These are the activations of a small neural network, seen along a few directions. Each row is one input.
Each table varies a few parts of the input and shows all the possible inputs, shuffled.
Descriptions start from the smaller parts, as in this example, which fits no table here: values(3) and (point or line(9) or (line(6) and ring(8))).
Shared parts are said once, and a part with two or three values counts as separate values.
(in the rows, 128 means zero)

Other details of the inputs shift rows strongly along two fixed directions, in all tables alike. That doesn't count.

Rows:
r1: [121  96 170 147 100 137 206 175 126 133 105 128]
r2: [124  91 212 123 117 157 202 167 130  86 167 130]
r3: [129 135 109 149 131 132 102 118 127 121 128 134]
r4: [128 154 102 110 128 102  91 114 132 163  79 116]
r5: [154 113 144 108 160 127  92  90 144  32 224 122]
r6: [136 146  65 141 139 121  93 103 131 184  96 126]
r7: [140 115 147 116 159 134  81  96 139  18 211 126]
r8: [121  94 147 190  97 167 211 168 115 148 111 141]
r9: [114 143 105 108 120 112 122 126 138 175  84 145]
r10: [118 162 101 101 131 109  96 115 143 170  89 134]
r11: [121 104 171 155  98 141 217 181 111 151  94 127]
r12: [126 152 112 118 119 117 114 130 131 170  75 116]
r13: [133 129 104 142 145 137 114 107 124 131 132 122]
r14: [122 140 129  87 137 121 108 112 140 117 132 135]
r15: [156 114 144 105 165 136  97  84 135  29 219 124]
r16: [125  97 171 141  96 146 205 170 115 137 105 126]
r17: [132 141  85 153 113 117 111 121 129 179 110 134]
r18: [126 140 137  95 144 110 106 111 134 120 131 133]
r19: [133 121 153  87 142 121 121 115 130  59 165 121]
r20: [142 121 145 100 170 130  70  95 114  17 239 114]
r21: [125 147  87 158 116 119 103 133 120 172 104 133]
r22: [133 119 169  79 152 119 101 105 145  58 183 126]
r23: [123 137 120 103 139 114 117 124 122 127 114 114]
r24: [125 140  76 149 126 120  86 104 150 154  94 136]
r25: [125 132 123 107 126 108 117 126 145 119 111 124]
r26: [128 152  69 147 114 109  82 113 131 178 102 135]
r27: [128 142  70 139 112 113  85 109 132 165 112 138]
r28: [133 137 109 137 130 122  90 118 124 112 152 131]
r29: [123 145  74 145 138 127  87 103 127 163  97 126]
r30: [126  93 200 128 114 151 207 171 127  71 160 119]
r31: [153 118 142 105 173 134  92  89 120  40 228 112]
r32: [152 116 145 100 171 137  83  73 136  10 225 122]
r33: [148 113 148 113 165 135  94  85 146  23 213 122]
r34: [132 133 170  81 166 117 105 106 126  61 185 123]
r35: [140 150  70 146 131 116  92 102 141 178  93 133]
r36: [129 132  82 153 108 115 111 123 142 175 109 137]
r37: [118 145 101 103 129  99  94 113 151 167  86 140]
r38: [131 139 107 145 126 121 104 121 120 134 146 127]
r39: [125 145  90 162 128 129 110 118 128 167  92 131]
r40: [117  98 148 191 106 167 204 179 100 154 115 132]
r41: [151 122 120 115 148 128  96  92 135  76 188 129]
r42: [129 129 123 103 126 113 117 118 132 121 108 125]
r43: [121 100 172 142 109 148 204 173 104 143 108 114]
r44: [124  97 145 185 100 157 210 176 100 169 134 129]
r45: [131 119 165  82 145 126 114 108 132  75 171 131]
r46: [155 113 145 110 166 131  93  87 146  29 218 122]
r47: [111 119 176 148 107 151 218 185 114 165 107 134]
r48: [124 146  89 162 124 128 105 126 125 166  93 134]
r49: [114 142 109 110 133 113 119 126 124 183  85 132]
r50: [124  88 199 135 122 152 218 174  98  95 148 113]
r51: [118 115 184 140 110 152 202 174 115 152 117 130]
r52: [116  98 147 190 103 165 201 186  97 155 119 133]
r53: [123 166  90 110 127 105  95 119 136 171  71 117]
r54: [113 154  96  98 141 106  97 115 131 174  92 131]
r55: [122 102 152 195 102 164 209 171 113 151 112 137]
r56: [126 155  99 110 132  98  94 114 131 161  78 120]
r57: [123 145 134  94 144 111 108 114 136 119 134 135]
r58: [141  83 184 147 122 158 185 145 111  56 219 130]
r59: [133 152  77 144 126 110  87 108 129 173 116 129]
r60: [126 100 215 124 122 159 202 166 117  89 168 128]
r61: [144 134 106 142 133 126 113 112 131 135 141 130]
r62: [125 151  96 101 129 114  91 115 130 165  80 111]
r63: [128  88 204 136 105 156 212 177 126  89 146 119]
r64: [135 105 150 190 105 156 214 174 108 165 127 132]
r65: [125 141  72 142 119 121  79 114 132 156  99 142]
r66: [123 152  90 100 119 110  97 114 142 156  79 125]
r67: [143 115 144 110 149 123  83  99 137  28 227 123]
r68: [125  97 200 139 115 148 219 177 110  90 149 123]
r69: [126 150  89 103 114 111  92 112 143 170  67 124]
r70: [114 146 108 111 118 114 119 131 152 173  83 138]
r71: [119 147 133 103 143 112 118 124 130 137 123 132]
r72: [137 133 108 146 138 133 113 107 134 127 130 130]
r73: [132 129 103 132 125 124  92 115 126 109 151 136]
r74: [135 128 172  80 157 121 102 103 131  61 184 124]
r75: [111 150 106 108 130 121 120 130 129 182  87 128]
r76: [127 158  95 108 119 108  90 115 140 172  68 120]
r77: [112 106 176 142 106 159 214 181 109 170 106 128]
r78: [121 134 133  98 142 121 113 119 124 143 122 124]
r79: [145 143 113 118 168 123  70  78 135  76 173 120]
r80: [109 102 172 148 100 142 219 184 129 159 105 145]
r81: [119 146  99  98 128 104  96 108 140 169  86 142]
r82: [135 105 151 191 110 160 216 171 111 162 121 132]
r83: [133 133 124  95 132 106  90 107 147 108 119 118]
r84: [131 128 106 136 133 133  94 107 131 104 140 136]
r85: [123 162  88 109 122 105  95 118 141 169  70 122]
r86: [115 103 176 141  94 157 215 178 120 163 103 141]
r87: [128 131 102 140 129 126 105 121 115 136 147 123]
r88: [121 102 151 194  95 160 200 185 106 150 117 141]
r89: [124 156  72 152 126 116  76 119 127 171  92 134]
r90: [122 133  84 158 111 123 101 133 140 162  95 142]
r91: [121 155  90 101 132 111  96 117 131 162  82 113]
r92: [128 153  94 111 121 102  90 113 137 172  68 121]
r93: [132 130 172  89 155 123 114 114 125  78 173 122]
r94: [133 134 158  93 153 116 117 118 124  64 166 112]
r95: [122  96 149 183  93 150 191 179 119 136 135 140]
Each input here is: line(5) and (ring(9) or (values(2) and ring(5))).
Question: The inputs of r35 and r15 match in every part but the line(5) part. If r60 is changed in the same way as r35 into r15, which row does it become?
Answer: r86
Question: The inputs of r88 and r89 match in every part but the line(5) part. If r92 is changed in the same way as r88 into r89, which row does it become?
Answer: r4
Question: Which other rows does r19 become when the ring(5) part takes its other values? List them by row number.
Answer: r16, r42, r66, r69
Question: Which other rows does r68 become when the values(2) part takes its other values? List them by row number.
Answer: r57

Rows:
r96: [121 153  83 131 107 110 100 131 139 188  21 133]
r97: [127 145 130  72 156  99  34  86 145  41 154 119]
r98: [117 162 114  78 152 105  67 112 132 130 142 126]
r99: [127 145  97 100 113  91  77 120 134 144  91 117]
r100: [108 159 101 100 121  98  78 117 128 153 101 126]
r101: [118  92 192 155 106 158 251 174 107 166 107 135]
r102: [146  97 205 174 134 163 191 144 106  44 231 122]
r103: [136 141 134  59 171 105  50  67 166  62 165 143]
r104: [131 159 133  50 180 104  50  81 139  79 190 129]
r105: [133 132 104 178 124 129 154 139 113 145 129 139]
r106: [152 143 117  58 162 103  56  74 150  51 159  94]
r107: [118 154  89 118 138 110 115 115 131 231  51 131]
r108: [130 159 111  83 171 116  83  89 132 124 122 103]
r109: [128 149  73 116 112 106 120 115 151 208  40 114]
r110: [151  98 165 181 109 145 181 150 126  97 182 123]
r111: [151 129 143  74 147 107  80 100 129  48 162 105]
r112: [127 159  93 107 133 116 104 108 130 162  70 109]
r113: [109 161  84 126 105 100  98 134 118 205  43 127]
r114: [111 154 100  99 121 105  79 120 159 145  94 145]
r115: [ 97 117 162 163  90 143 212 206  97 199  83 128]
r116: [131  81 198 137  99 147 238 178 126 140 137 143]
r117: [128 116 103 168 110 158 141 134 107 152 133 139]
r118: [134 123 107 177 127 130 138 136 137 116 129 146]
r119: [132 148 108  91 149 117  75  93 155  95 101 113]
r120: [149 124 148 131 165 153  86 100 115  57 225 115]
r121: [131 130 110 197 104 137 142 140 145 166  98 143]
r122: [141 102 155 136 156 167 124 122  99  51 230 123]
r123: [117  91 139 189 127 160 193 165  90 138 151 132]
r124: [152 110 125 151 118 144 115 117 133 101 177 122]
r125: [120 146 129  69 152  98  35  88 153  46 164 124]
r126: [121 149  95 111 133 119 105 104 159 155  62 123]
r127: [143  95 191 169 156 159 196 160  93  43 232 124]
r128: [124 140 106 101 142 109  92  92 161 151  83 139]
r129: [139 131 145  61 146 104  89  97 153  68 188 131]
r130: [133 115 117 183 106 158 132 136 140 143 121 141]
r131: [117 156  88 113 119 106 115 113 139 226  54 150]
r132: [118 162  79 119 123 115 121 111 136 211  39 119]
r133: [104 106 187 152  85 154 238 203 106 160 119 141]
r134: [127  64 150 196  96 159 226 177 105 121 154 133]
r135: [128 147 107  75 126  94  72 108 152 118 138 128]
r136: [107 116 167 159 102 142 201 198  90 176  87 121]
r137: [158 116 128 130 154 116 106 104 132  34 218 123]
r138: [125 162  86 116 118 107  96 120 117 185  48 122]
r139: [121 111  88 189  91 160 147 149 131 181  85 153]
r140: [130  86 151 148 149 149 130 116 126  24 209 136]
r141: [123 103 194 149 124 168 234 188  97 129 121 105]
r142: [132 141 122  60 144  87  41  88 145  57 176 111]
r143: [109 155  85 118 106 108 108 128 163 209  46 159]
r144: [130 140 108 198 115 137 153 151 115 205 101 130]
r145: [135 158 115  87 159 109  66 105 113 115 117 109]
r146: [110 103 191 148  92 156 246 192 111 164 123 150]
r147: [134 125 116 176 110 155 138 131 116 157 133 132]
r148: [120 112 102 166 127 137 138 124 107 131 141 135]
r149: [144  73 224 108 136 148 210 142 125  49 202 119]
r150: [116 158  91 113 133 109 111 122 133 234  58 144]
r151: [149  65 181 155 116 176 188 151 108  39 232 126]
Question: The inputs of r137 and r105 match in every part but one. If r106 is changed in the same way as r137 into r105, which row does it become?
Answer: r112
Question: Describe the family of inputs behind these rows.
Answer: line(4) and (ring(5) or ring(9))
Question: Which other rows does r123 become when the ring(5) part takes its other values? List them by row number.
Answer: r120, r122, r127, r144
Question: Which other rows does r138 become when the line(4) part takes its other values? List them by row number.
Answer: r96, r111, r145
Question: Start at r141 and move only the ring(9) part, one step at a time. The first step leads to r108. Which rows follow, in order?
Answer: r107, r150, r104, r98, r115, r136, r145

Rows:
r152: [120 113 175 137 120 139 200 170 115 132 122 128]
r153: [143 125 141  94 158 121  68  89 136  19 222 128]
r154: [118 142  99 126  96 113 136 142 137 212  48 130]
r155: [128 147 111 110 119 105 109 124 140 163  89 124]
r156: [130  96 154 169 109 151 195 155 125 137 130 141]
r157: [131  99 172 151 130 156 178 151 114 105 183 133]
r158: [123 114 177 142 110 140 197 171 124 137 115 128]
r159: [128 117 162  92 138 126 141 129 121  89 158 118]
r160: [125 140  97 145 127 124 103 125 118 154 107 122]
r161: [135 103 168 153 132 158 173 153 106  87 169 114]
r162: [113 145 103 129 104 121 132 143 139 210  42 138]
r163: [138 169  54 103 159  96  23  60 145 155 116 130]
r164: [133 133 147  73 148 119  88  99 140  72 160 119]
r165: [124 108 159 166 110 154 188 169 104 130 152 136]
r166: [130 146  83 114 136 107  60  92 150 125 138 138]
r167: [129 161  55 119 130  95  36  88 143 147  97 132]
r168: [122 120 107 161 105 132 149 143 138 181  99 146]
r169: [135 161  79 105 152 102  31  81 128 112 143 121]
r170: [134  96 163 156 122 154 175 153 120  83 157 121]
r171: [110 136 127 133 117 126 158 149 125 181  74 134]
r172: [127 125 101 165 106 137 154 141 132 171  83 131]
r173: [125 114 178  94 148 138 144 131 122  71 167 124]
r174: [121 101 186 112 127 147 186 155 114  95 152 124]
r175: [136 103 168 156 129 161 187 150 108  97 165 118]
r176: [141 171  52 104 158  99  27  61 143 150 111 124]
r177: [142 131 144  93 169 125  70  87 129  36 231 124]
r178: [119 133 123 130 110 118 159 153 123 183  79 127]
r179: [121 121 106 169 101 132 146 151 124 167  84 131]
r180: [127 136  77 164 105 125 136 130 139 206  57 139]
r181: [134 132 172  74 164 122  91  96 139  32 193 118]
Question: Describe the family of inputs behind these rows.
Answer: values(2) and (ring(6) or ring(9))
Question: Which other rows does r155 become when the values(2) part takes its other values? List them by row number.
Answer: r178

Rows:
r182: [118 145  96 159 128 116 108 142  99 171 100 132]
r183: [111 109 169  99 111 141 169 161 104 131 151 131]
r184: [145 101 150 160 125 159 182 144 123 121 150 121]
r185: [125 123 116 136 130 125  83 101 155 105 132 148]
r186: [132 104 143 141 112 132 113 131 137  80 158 144]
r187: [140 116 154  86 147 126 140 117 134  83 119 100]
r188: [117 170 109 116 110  88  99 142 148 192  66 140]
r189: [141 112 146 156 120 150 167 144 107 122 155 105]
r190: [109 111 180 124 126 144 181 161 125  98  92 115]
r191: [108 122  95 179  88 133 158 174 130 187  81 156]
r192: [134 130 139 142 162 138 134 113 103 104 162 129]
r193: [135 143 175 101 145 118 144 120 145 103 149 136]
r194: [137 146 106 111 149 119  43  95 134  66 173 121]
r195: [120 117 153  74 137 128 132 121 118 119 165 124]
r196: [107 165  86  62 142  99  31  97 133 156 105 139]
r197: [138  89 138 154  97 135 165 136 135 125 142 136]
r198: [137 108 133 157 111 145 167 143 119 129 147 116]
r199: [117 111 171 115 114 135 166 166 115  87 101 111]
r200: [123 161  39 133 133 109  72  88 158 186  76 155]
r201: [117 127 158  79 152 143 130 111 123 113 153 140]
r202: [128 119 153  88 122 118 135 137 120  72 122  99]
r203: [140 127 176 118 127 120 181 147 144 143 130 128]
r204: [113 143 105 185 112 149 144 153 120 201  64 128]
r205: [145 119 139 136 163 132 138 116 105 108 170 117]
r206: [120 121 117 123  98 117 172 153 125 178  41 106]
r207: [ 96 112 182 113 130 156 174 160 115 136 133 144]
r208: [147 131  94  98 165 114  69  75 156  79 181 132]
r209: [120 146 118 136 167 122  86 107 112 113 146 128]
r210: [158 149 103 101 174 123  51  68 135  87 171 102]
r211: [126 109  99 172  69 126 152 155 133 188  79 146]
r212: [139 123 127 135 120 133 117 128 120  90 169 116]
r213: [134 110 145 155 134 133 172 144  91 128 161 116]
r214: [128  95 134 155 109 140 186 152 128 122 158 136]
r215: [125 131 104 182 104 154 170 145 127 196  74 140]
r216: [130 148 112 114 164 127  49  83 144  69 168 124]
r217: [125 160  59 142 126  96  79 117 105 192  91 123]
r218: [134 131 141 144 132 143 111 138 110  91 158 115]
r219: [135 115 148 163 107 151 167 162  99 120 149 109]
r220: [140 105 143 138 128 143 131 105 145  87 155 148]
r221: [114 162  55 121 148 104  40  85 162 141 108 150]
r222: [132 146 124  73 157 115  88  86 143  85 101 112]
r223: [119 173  84 124  89  80 115 145 146 240  38 135]
r224: [129 113 121 132 118 126 129 134 129  88 175 135]
r225: [136 119 155 167 131 167 177 143 110 122 139 122]
r226: [145  84 151 159 108 149 181 138 140 124 139 141]
r227: [144 156 137  62 154  81  72  86 154  90 171 115]
r228: [121 102 174 102 131 152 188 149 116 147 141 133]
r229: [107 184  89 122 120  87  89 125 163 228  33 145]
Question: Describe the family of inputs behind these rows.
Answer: ring(6) and (values(3) or line(5))
Question: The inputs of r193 and r223 match in every part but the ring(6) part. If r192 is changed in the same way as r193 into r223, which row does it become?
Answer: r217
Question: Which other rows does r198 become when the line(5) part takes its other values? List them by row number.
Answer: r189, r197, r213, r214
Question: Which other rows does r227 become when the values(3) part takes its other values? List them by row number.
Answer: r195, r206
Question: Which other rows agree with r228 in the ring(6) part? List them by row number.
Answer: r184, r187, r203, r205, r208, r210, r226
